A small network was trained on made-up records. Each row is its average activation on records with the value named, seen along a few directions.
Related values have similar rows: they may be neighbours, one step apart, or belong to one group.
(in the rows, 500 means zero)
Strong random noise was added to every row along 16 fixed directions; ignore it. To show where, here is one row again and again, with new noise each time:
[670 406 486 372 471 350 713 479 522 342 415 728 404 339 541 470 344 257
 336 457 504 498 281 670 522 410]
[562 405 570 552 425 559 522 530 648 412 462 727 503 375 495 478 274 358
 484 633 458 507 439 372 521 459]
[586 566 420 521 508 533 481 666 581 320 474 569 365 555 403 580 470 246
 667 324 414 263 474 503 458 365]
[644 329 385 475 520 377 548 581 616 414 480 447 341 260 491 507 482 198
 534 373 516 470 519 548 483 437]
[463 376 414 636 298 708 391 514 469 535 684 560 436 431 367 459 426 416
 609 570 462 616 475 576 788 456]
[582 346 618 595 502 322 436 403 672 608 455 284 514 477 453 546 522 440
 563 290 608 531 505 634 587 340]
[427 570 740 516 671 583 382 500 405 678 532 396 603 806 415 838 537 688
 615 511 636 348 611 461 650 307]
[546 609 460 553 618 452 426 406 474 533 454 354 663 598 549 425 703 607
 431 424 558 519 675 461 530 644]
[359 487 240 558 326 310 371 695 384 723 686 552 546 314 577 433 318 462
 591 648 511 647 561 511 619 562]
[509 425 408 430 267 620 483 495 478 343 457 477 295 401 492 629 461  80
 484 428 434 403 499 500 588 424]
[341 258 806 562 375 590 623 307 575 442 411 303 577 439 461 535 377 710
 408 432 345 752 433 558 383 659]
[451 528 378 421 422 473 456 686 410 562 574 329 497 458 573 457 477 647
 512 458 354 316 652 297 243 532]
[496 405 537 455 692 326 586 578 521 591 334 705 390 238 611 525 528 601
 514 647 569 464 570 163 386 511]
[366 357 310 444 634 594 516 751 304 497 569 486 339 472 520 690 364 563
 373 490 507 589 468 666 550 506]
[204 647 517 514 389 483 373 452 395 557 374 286 390 511 610 690 626 458
 570 421 365 497 555 464 502 638]
[586 343 421 573 359 541 504 510 502 492 472 399 210 548 458 324 636 623
 406 207 509 535 308 708 684 263]
[587 282 317 577 689 617 359 562 623 400 427 583 587 460 522 643 291 272
 239 511 657 556 641 500 565 526]
[468 487 557 442 663 647 477 488 445 604 455 527 657 443 537 623 310 431
 418 724 605 603 494 472 553 509]


Field FEG:
saz: [480 587 552 354 541 477 601 596 384 671 346 284 277 504 643 500 661 436
 487 607 703 546 422 395 584 274]
buse: [362 541 277 482 291 550 427 485 291 516 428 420 566 565 446 472 639 465
 552 389 559 533 723 339 478 614]
balu: [510 530 297 514 462 407 299 560 578 595 451 524 388 489 537 564 520 209
 587 426 598 402 476 527 585 331]
zapup: [553 479 543 454 483 240 494 446 624 410 557 638 474 450 709 601 386 537
 218 547 430 411 458 560 503 580]
veno: [385 366 446 534 514 611 513 649 474 586 555 644 267 498 416 511 408 619
 629 486 472 481 345 541 519 300]
kose: [373 309 513 554 303 430 469 434 572 535 397 627 501 344 525 551 374 621
 400 559 493 475 604 194 307 523]
meto: [599 426 455 330 527 285 541 345 334 420 423 719 444 564 555 697 683 379
 260 468 712 334 651 459 601 409]
dekag: [503 515 378 510 556 605 348 459 506 547 735 386 614 477 403 571 460 320
 612 519 481 466 647 613 531 595]
gumi: [338 315 454 455 622 393 503 467 388 664 510 519 273 242 484 636 565 703
 556 478 464 504 453 605 433 485]
mek: [534 431 632 438 641 483 526 412 519 677 330 598 470 335 543 531 450 555
 448 615 640 460 351 422 402 354]
dasak: [529 531 455 448 663 629 590 528 396 502 503 662 505 476 501 441 697 696
 461 663 529 502 576 354 475 620]
tig: [483 348 273 417 608 517 506 456 351 457 530 843 655 543 434 593 296 643
 235 443 525 460 456 639 395 562]
duro: [607 504 419 594 501 351 446 623 644 522 573 609 478 545 488 415 503 635
 506 442 465 298 548 397 365 391]
pemul: [551 316 664 498 582 392 474 398 675 635 416 254 571 392 525 576 531 543
 496 407 615 514 602 392 349 428]
boma: [468 571 591 539 547 692 348 527 565 644 460 616 221 480 579 506 615 677
 606 648 442 291 446 239 517 328]
kov: [691 608 334 447 693 547 609 877 400 510 912 639 536 654 444 209 383 797
 496 617 447 463 386 677 481 440]
zavul: [405 498 473 560 410 278 503 333 473 376 471 634 466 519 413 635 757 450
 700 307 469 363 781 364 437 701]
tora: [570 467 262 514 328 372 516 593 398 460 468 532 520 662 458 376 611 468
 553 385 742 550 658 390 631 451]
dula: [445 609 626 530 635 605 579 589 557 249 463 791 602 673 496 628 321 462
 451 730 519 639 527 393 513 685]
zape: [535 795 336 487 545 349 317 565 564 438 577 561 422 426 809 520 562 332
 241 645 335 287 599 439 522 693]
funi: [464 578 604 561 551 360 347 298 612 518 467 572 711 475 566 737 461 274
 435 563 499 491 618 550 539 687]
lali: [571 485 620 344 464 651 470 583 510 522 451 282 536 586 544 586 461 553
 431 494 484 193 676 147 266 330]
gafom: [529 304 524 460 454 633 637 544 509 354 527 661 296 511 398 612 419 460
 498 474 501 496 324 578 572 353]
pof: [540 278 605 500  53 527 429 482 669 361 562 219 590 597 600 550 318 372
 218 406 440 437 708 360 384 474]
muze: [738 684 853 395 515 598 569 385 549 515 725 443 478 537 592 496 568 487
 400 833 432 326 438 481 700 404]
bokos: [588 188 189 525 164 482 437 694 542 458 630 629 376 407 474 333 191 479
 333 428 526 453 476 507 455 269]
kifen: [461 475 285 479 673 687 417 694 537 531 539 187 519 377 391 371 490 428
 696 451 425 514 546 541 224 533]
fogi: [388 552 618 636 593 468 436 581 678 561 474 480 631 514 522 430 302 634
 555 614 470 655 362 596 405 547]
nugi: [767 381 308 249 601 205 782 610 306 572 553 546 442 373 485 355 509 288
 491 508 890 647 411 760 630 249]
fezu: [662 416 448 522 611 414 499 437 537 564 654 416 759 627 420 473 500 477
 501 427 659 524 579 675 586 436]
FEG is arranged as 5 separate groups.
List the group mates of kifen, in the order listed. -> meto, gumi, bokos, fogi, nugi
List the group mates of funi, in the order listed. -> buse, dasak, pemul, lali, pof
List the group mates of zapup, in the order listed. -> balu, tig, tora, gafom, fezu
List the group mates of duro, in the order listed. -> saz, kose, mek, zape, muze

Field DIGOS:
fopet: [511 361 352 420 420 478 477 548 359 714 699 506 443 218 454 529 499 430
 631 603 499 513 497 506 539 477]
dus: [624 452 777 530 330 412 591 419 687 496 646 498 490 508 561 530 393 442
 471 687 550 569 451 566 728 378]
nutog: [494 503 387 308 578 921 571 428 304 455 348 627 595 463 437 568 476 296
 410 643 591 552 522 339 432 570]
kade: [609 563 434 608 469 621 458 541 560 329 531 615 443 504 420 453 595 225
 669 540 505 444 551 410 729 482]
tun: [435 599 597 361 670 468 546 447 327 427 648 505 554 542 448 798 483 675
 480 497 307 233 640 520 310 635]
fidi: [667 572 622 258 485 478 574 373 442 442 619 577 403 326 615 560 517 602
 312 641 282 106 500 372 323 466]
tebo: [509 420 566 474 544 440 554 501 534 523 567 204 410 291 632 533 614 361
 471 594 572 713 649 480 513 670]
robat: [499 584 673 562 503 648 508 557 631 528 603 413 487 547 518 529 356 455
 582 631 439 535 336 599 530 415]
patuk: [652 479 448 539 491 584 617 449 485 341 594 473 429 427 465 366 779 514
 509 523 453 567 604 418 631 730]
zav: [431 589 455 617 422 517 377 463 497 701 539 466 548 624 446 307 610 764
 633 469 516 514 530 481 564 428]
ginib: [441 340 292 414 530 654 448 498 359 599 519 563 513 413 433 533 479 497
 440 570 549 490 502 473 434 451]
nom: [574 534 473 399 580 306 595 492 438 525 639 655 512 322 511 409 503 498
 593 595 497 531 421 658 502 571]
dod: [504 469 382 427 587 521 422 544 352 565 400 758 265 482 491 731 659 449
 470 584 741 279 571 325 715 243]
zomef: [468 616 444 512 391 662 432 768 500 382 353 704 196 706 713 469 242 522
 178 452 430 470 142 671 644 247]
nok: [518 494 494 420 573 225 524 581 486 535 605 484 770 595 570 545 256 511
 420 579 576 522 585 542 401 542]
fuv: [589 447 661 320 479 312 645 481 499 632 536 349 514 391 597 482 487 395
 455 644 655 538 551 486 525 399]
bag: [521 273 801 397 525 398 803 540 451 481 568 397 355 380 422 648 614 564
 600 540 506 588 564 456 555 450]
nipu: [616 410 498 560 565 334 535 673 575 493 610 560 600 470 472 393 613 698
 597 556 519 389 775 176 427 528]
tam: [580 473 501 276 641 499 802 700 355 334 628 350 474 536 438 589 476 544
 597 397 462 451 568 541 307 554]
zepaf: [542 559 222 424 442 400 570 550 325 387 447 479 456 701 621 327 658 566
 197 365 563 531 497 557 509 541]
guma: [510 387 607 550 755 547 529 304 625 478 365 529 339 286 445 510 786 490
 614 471 527 641 397 592 565 565]
rak: [446 598 564 535 624 441 508 571 421 542 484 483 275 491 546 705 690 313
 594 697 705 615 616 418 875 483]
zor: [601 417 623 378 460 382 782 568 345 525 647 719 482 515 341 474 410 502
 639 572 615 522 383 597 555 315]
batab: [597 636 601 500 428 422 695 419 464 495 366 370 464 517 395 225 790 514
 671 370 601 618 344 591 541 418]
fon: [409 458 340 436 555 438 545 527 378 562 489 557 446 314 509 558 456 453
 589 514 521 623 407 606 529 592]
fufa: [414 610 670 386 570 689 537 352 443 567 374 522 435 315 611 414 455 598
 455 663 301 487 262 474 427 544]
ketu: [769 385 308 401 625 507 544 503 574 318 384 569 529 469 585 370 399 214
 232 503 712 570 524 526 495 475]
let: [498 634 675 725 442 421 451 507 672 560 523 405 631 613 409 405 507 524
 711 522 517 601 471 508 593 488]
sila: [540 468 662 483 300 393 723 561 442 529 468 451 688 547 428 355 433 478
 633 528 650 742 554 434 522 459]
faso: [662 528 643 461 527 510 465 299 605 663 328 409 772 595 530 378 579 471
 483 524 754 506 661 199 496 385]
DIGOS is arranged as 5 separate groups.
List the group mates of let, in the order listed. -> tun, fidi, dod, rak, batab
List the group mates of tebo, in the order listed. -> dus, robat, zav, fuv, zor
List the group mates of bag, in the order listed. -> kade, zomef, nipu, fufa, sila
List the group mates of ginib, in the order listed. -> nom, nok, zepaf, guma, ketu
